Small tables with named rows and columns. After each table, cells are looked up by row and column.

depesu =
fields: likiduk, kelo, fik, remat, rer, binefit, nidorep, didag
lipob: [-0.2, 0.2, 0.4, 0.5, -0.2, -0.4, -0.3, -0.4]
fozuk: [-0.7, 0.2, 0.4, 0.1, 0.2, -0.4, -0.8, -0.1]
kemirin: [0.0, -0.2, 0.2, 0.7, -0.1, -0.6, -0.3, -0.4]
lafum: [-0.8, 0.2, 0.2, 0.1, 0.4, -0.4, -0.7, 0.0]
legukub: [-0.1, 0.4, -0.2, 0.3, 0.0, -0.7, -0.4, -0.2]
peb: [-0.4, -0.1, 0.1, 0.2, 0.4, -0.5, -0.8, -0.1]
bom: [0.0, 0.5, 0.1, 0.2, -0.2, -0.4, 0.0, 0.1]
rufum: [-0.5, 0.1, 0.1, 0.3, 0.1, -0.8, -0.6, 0.1]
zup: [-0.1, 0.2, 0.3, 0.4, -0.4, -0.5, -0.3, -0.1]
sero: [-0.5, 0.1, 0.5, 0.4, -0.2, -0.4, -0.6, -0.2]
belevo: [-0.4, 0.5, 0.1, -0.4, 0.2, 0.1, -0.1, 0.3]
dep: [-0.2, 0.3, 0.3, 0.3, -0.3, -0.5, -0.3, 0.0]

remat of fozuk = 0.1
nidorep of peb = -0.8
kelo of rufum = 0.1
didag of fozuk = -0.1
remat of zup = 0.4
rer of rufum = 0.1
rer of legukub = 0.0
kelo of fozuk = 0.2
didag of bom = 0.1
binefit of sero = -0.4
didag of rufum = 0.1
fik of lafum = 0.2
binefit of lafum = -0.4
likiduk of dep = -0.2
binefit of bom = -0.4
remat of legukub = 0.3
binefit of peb = -0.5

kul
|  | lezit | vago |
|---|---|---|
| vef | 17 | 65 |
| vebukob | 25 | 93 |
| benifet | 247 | 109 |
| gode | 104 | 101 |

gode, vago: 101
vebukob, vago: 93
gode, lezit: 104
vebukob, lezit: 25
benifet, vago: 109
vef, lezit: 17
vef, vago: 65
benifet, lezit: 247

Table lezo
,dop,fekera,fes,bikofuz
lof,715,772,780,705
parogam,430,563,509,295
kel,182,698,755,330
sigu,838,313,880,450
suzur,885,745,478,263
zam,364,211,454,482
kelut,284,611,292,244
misena,635,723,363,863
tul,767,687,800,184
seru,190,628,380,628
novev,415,748,838,659
zub,682,704,371,571
pupos,439,578,753,450

sigu, fes: 880
seru, fes: 380
kelut, dop: 284
parogam, fes: 509
kelut, fekera: 611
pupos, bikofuz: 450
misena, fes: 363
zam, bikofuz: 482
novev, fes: 838
zub, dop: 682
lof, bikofuz: 705
tul, bikofuz: 184
seru, fekera: 628
zub, fes: 371

Table rinu
	gari	dul	miluvos	lirida	vup	les	sifoti	fevag	ravesis	lolus
tele	-2.948	-3.069	-1.954	-2.333	5.083	-1.821	-6.505	2.819	-3.211	-3.074
fuzetut	-1.688	-5.160	-4.936	-2.798	-5.639	-4.858	-6.184	-3.844	-8.100	-1.786
bupopu	-4.269	-4.013	-3.077	-1.047	-1.770	-3.199	-6.740	1.613	-8.517	-0.699
lus	-1.340	4.198	5.337	4.054	-3.201	-3.428	3.377	-0.987	4.984	2.459
katu	-1.302	-4.837	-6.011	-5.641	2.668	1.782	-1.094	-2.023	-3.418	-2.576
riso	-6.007	1.660	2.310	-5.359	6.494	-0.925	-6.065	4.634	0.337	-1.068
ral	-0.335	7.240	3.636	7.859	7.715	3.845	1.992	1.857	9.466	-0.571
sunif	-2.217	3.624	2.193	-4.288	1.852	-3.857	-4.875	1.191	-1.374	0.928

What is the gari of riso in rinu? -6.007
What is the lolus of sunif in rinu? 0.928
What is the lirida of sunif in rinu? -4.288
What is the gari of ral in rinu? -0.335
What is the dul of lus in rinu? 4.198
What is the dul of katu in rinu? -4.837
What is the vup of lus in rinu? -3.201
What is the miluvos of bupopu in rinu? -3.077
What is the vup of riso in rinu? 6.494
What is the miluvos of ral in rinu? 3.636
What is the vup of fuzetut in rinu? -5.639
What is the ravesis of fuzetut in rinu? -8.100
What is the lirida of lus in rinu? 4.054

